Each row below holds a small network's activations on one input, seen along a few directions.
Each table varies a few parts of the input and shows all the possible inputs, shuffled.
Descriptions start from the smaller parts, as in this example, which fits no table here: ring(5) and (point or ring(11) or (values(3) and line(4))).
Shared parts are said once, and a part with two or three values counts as separate values.

Table:
R1: -19,19,-21,2,22,-4,40,1,15,-10,-13,15,-14
R2: -9,4,-21,-5,9,3,9,-24,-1,5,25,-54,-10
R3: 27,-23,34,24,-5,8,-12,50,15,22,-18,5,-15
R4: -26,3,-14,-4,41,-9,-2,7,2,-12,17,-27,-8
R5: -5,-32,27,-3,-10,8,-16,60,10,-10,9,-21,-22
R6: -5,3,3,-14,-20,5,0,0,4,-32,-23,36,7
R7: -29,11,-7,3,34,-16,6,20,-10,-2,34,-20,-10
R8: -16,-1,-19,-8,22,-7,4,-13,-2,3,23,-40,-17
R9: 23,7,-16,18,19,7,15,-30,3,36,5,-21,4
R10: -5,-4,6,-20,-34,11,8,-18,-1,-15,-18,22,6
R11: 3,-8,9,-28,-29,4,-22,-19,-10,-12,11,-36,18
R12: 14,-6,-10,-25,-45,14,13,-25,2,-7,-10,18,14
R13: -25,23,-16,10,15,7,34,14,3,2,14,28,-11
R14: -5,7,-30,-7,10,4,40,-14,12,4,4,12,-13
R15: 27,-3,15,7,-13,2,-28,-18,-12,9,-18,6,17
R16: -5,-12,7,-20,-5,-18,-34,7,-4,-32,4,-5,11
R17: -1,23,-8,37,30,-9,-1,7,-5,35,5,9,-5
R18: 20,3,17,13,-4,-13,-34,-8,1,0,-29,15,13
R19: 11,9,-12,21,46,-17,2,-2,12,21,-7,3,2
R20: 15,12,-5,22,31,-4,13,-18,3,27,-6,-14,-3
R21: -12,1,9,-7,-27,1,4,11,-5,-20,0,51,8
R22: 7,3,23,25,-10,-2,-32,5,-23,9,-10,27,17
R23: 0,-21,20,-1,-24,22,21,53,23,-7,-15,24,-24
R24: -1,-18,13,-25,-16,-9,-23,-10,-7,-21,11,-20,13
R25: -1,12,-34,-6,-2,18,47,-24,6,9,1,-4,-9
R26: -20,-8,21,-8,-10,-7,-32,15,-24,-25,21,1,7
R27: 37,-1,9,-2,-24,1,-18,-27,-7,24,-19,-8,24
Question: The inputs of R18 and R6 match in every part but one. If R9 is changed in the same way as R18 into R6, which row does it become?
Answer: R25
Question: What do these inputs look like to the network?
Answer: values(3) and (point or (values(2) and line(4)))
Question: A walk changes only the line(4) part. It starts at R11 and steps to R24. List the rest of the walk in order.
Answer: R16, R26

Table:
R28: -4,-26,42,-10,-35,4,-43,25,-15,-27,-7,1,8
R29: -22,3,-7,-3,17,-9,-3,4,-4,-13,13,-20,-9
R30: -18,-6,-11,-14,6,2,8,7,0,-12,22,-24,-13
R31: 4,-1,4,11,30,-4,-12,11,-1,13,10,-29,-6
R32: -11,12,-12,4,13,-5,22,12,15,-2,-4,25,-9
R33: -3,10,-18,-7,-1,-7,6,-37,-4,-3,-5,-9,7
R34: 24,4,-8,8,8,-11,-4,-29,3,23,-8,-16,7
R35: 11,9,2,22,25,4,14,16,12,22,-12,12,-10
R36: 5,0,-24,-22,-12,0,15,-30,6,-1,9,-8,6
R37: 21,-19,33,-19,-48,10,-32,-13,-16,-17,-18,16,29
R38: 4,-16,39,2,-41,11,-15,31,-3,-20,-29,41,6
R39: -8,4,-16,-7,1,6,32,16,19,-1,5,21,-13
R40: -9,2,-3,9,20,-4,-8,8,-9,6,21,-21,-6
R41: 10,10,-14,5,2,-2,1,-33,-9,15,4,-9,10
R42: -3,14,-6,20,14,4,18,13,5,15,-1,20,-9
Question: What do these inputs look like to the network?
Answer: values(3) and (point or line(4))
Question: The inputs of R37 and R38 match in every part but the values(3) part. If R41 is changed in the same way as R37 into R38, which row does it become?
Answer: R42
Question: Change only the values(3) part in R30. List by row number the other rows that result.
Answer: R36, R39
Question: Which other rows agree with R31 in the values(3) part? List them by row number.
Answer: R28, R29, R30, R40

Table:
R43: 14,-13,9,-3,-21,0,1,-1,4,1,-8,11,7
R44: 0,-7,10,-3,-3,6,-6,19,2,-8,-4,-7,-4
R45: -14,14,-27,19,40,-8,15,2,0,24,31,-28,-19
R46: 2,-14,19,-11,-22,-9,-39,-2,-18,-15,10,-7,16
R47: -8,-6,11,1,4,7,0,22,1,-13,-3,5,-8
R48: 10,-11,10,-8,-31,-1,-11,-12,-5,-7,-11,6,10
R49: -7,-9,12,7,9,-6,-13,28,1,-5,6,5,-9
R50: -18,0,11,0,1,3,1,26,0,-15,-2,11,-6
R51: 5,-16,20,1,-6,-7,-23,14,-1,-1,5,-9,2
R52: 3,-6,5,-6,-10,8,1,12,8,-3,-7,6,-3
R53: 1,-3,3,5,-7,3,10,12,7,-5,-8,24,-4
R54: 4,-12,10,-22,-34,5,-19,-14,-13,-16,0,7,18
R55: 15,-1,15,-8,-28,3,-21,-20,-17,-7,-12,16,25
R56: -15,1,5,-3,-5,5,8,19,6,-10,-5,24,-4
R57: -1,-14,14,-18,-27,3,-26,-7,-18,-21,3,-5,18
R58: -9,16,-32,5,48,-21,7,-19,6,14,23,-39,-10
R59: -4,11,9,11,0,5,5,11,3,-1,-17,33,3
R60: 18,-4,17,4,-12,6,-5,-5,1,7,-17,14,11
R61: -17,-3,11,8,7,-9,-11,31,1,-8,6,11,-6
R62: 8,-13,13,-11,-18,6,-3,3,3,-1,-5,4,4
R63: -11,19,-33,9,28,7,34,-10,6,21,19,-16,-18
R64: -9,2,1,4,-8,-1,12,15,7,-7,-7,30,-1
R65: -15,16,-29,13,35,6,27,-4,1,17,23,-28,-18
R66: -3,-3,7,-4,-4,8,6,17,5,-8,-6,17,-8
R67: -6,20,-36,17,25,2,37,-14,7,24,17,-9,-14
R68: 5,28,-35,8,41,-8,24,-37,8,22,1,-17,-1
R69: 15,4,9,7,-4,6,-1,6,4,6,-19,15,4
R70: 1,-16,19,-3,-15,-8,-34,2,-10,-9,3,-13,6
R71: 0,-10,11,5,3,-6,-18,24,3,-1,4,-7,-4
R72: 15,-3,16,-1,-22,3,-16,-16,-10,0,-20,9,14
R73: 1,21,-41,1,32,-14,30,-33,11,16,10,-20,-6
R74: 4,-16,17,-7,-11,4,-10,9,-2,-6,-2,-7,3
R75: 5,-12,13,-15,-28,5,-14,-8,-6,-10,-8,-1,6
R76: 10,-9,9,-14,-37,-1,-16,-17,-12,-14,-3,12,20
R77: -5,21,-38,-7,35,-8,27,-29,10,13,12,-27,-10
R78: -9,18,-34,-3,43,-10,20,-23,5,8,15,-39,-10
R79: 0,-15,17,-10,-21,4,-21,-3,-10,-15,-5,-12,7
R80: 10,-4,3,1,-13,2,5,9,8,-1,-10,12,-1
R81: -1,28,-29,23,33,6,32,-17,2,31,8,-6,-10
R82: 6,3,8,10,2,6,5,9,2,3,-17,27,0
Question: The inputs of R77 and R68 match in every part but one. If R52 is changed in the same way as R77 into R68, which row does it become?
Answer: R69
Question: What do these inputs look like to the network?
Answer: line(5) and (values(2) or line(6))
Question: Change only the line(5) part in R47. List by row number the other rows that result.
Answer: R49, R53, R66, R82
Question: Change only the line(5) part in R57. List by row number the other rows that result.
Answer: R46, R54, R55, R76
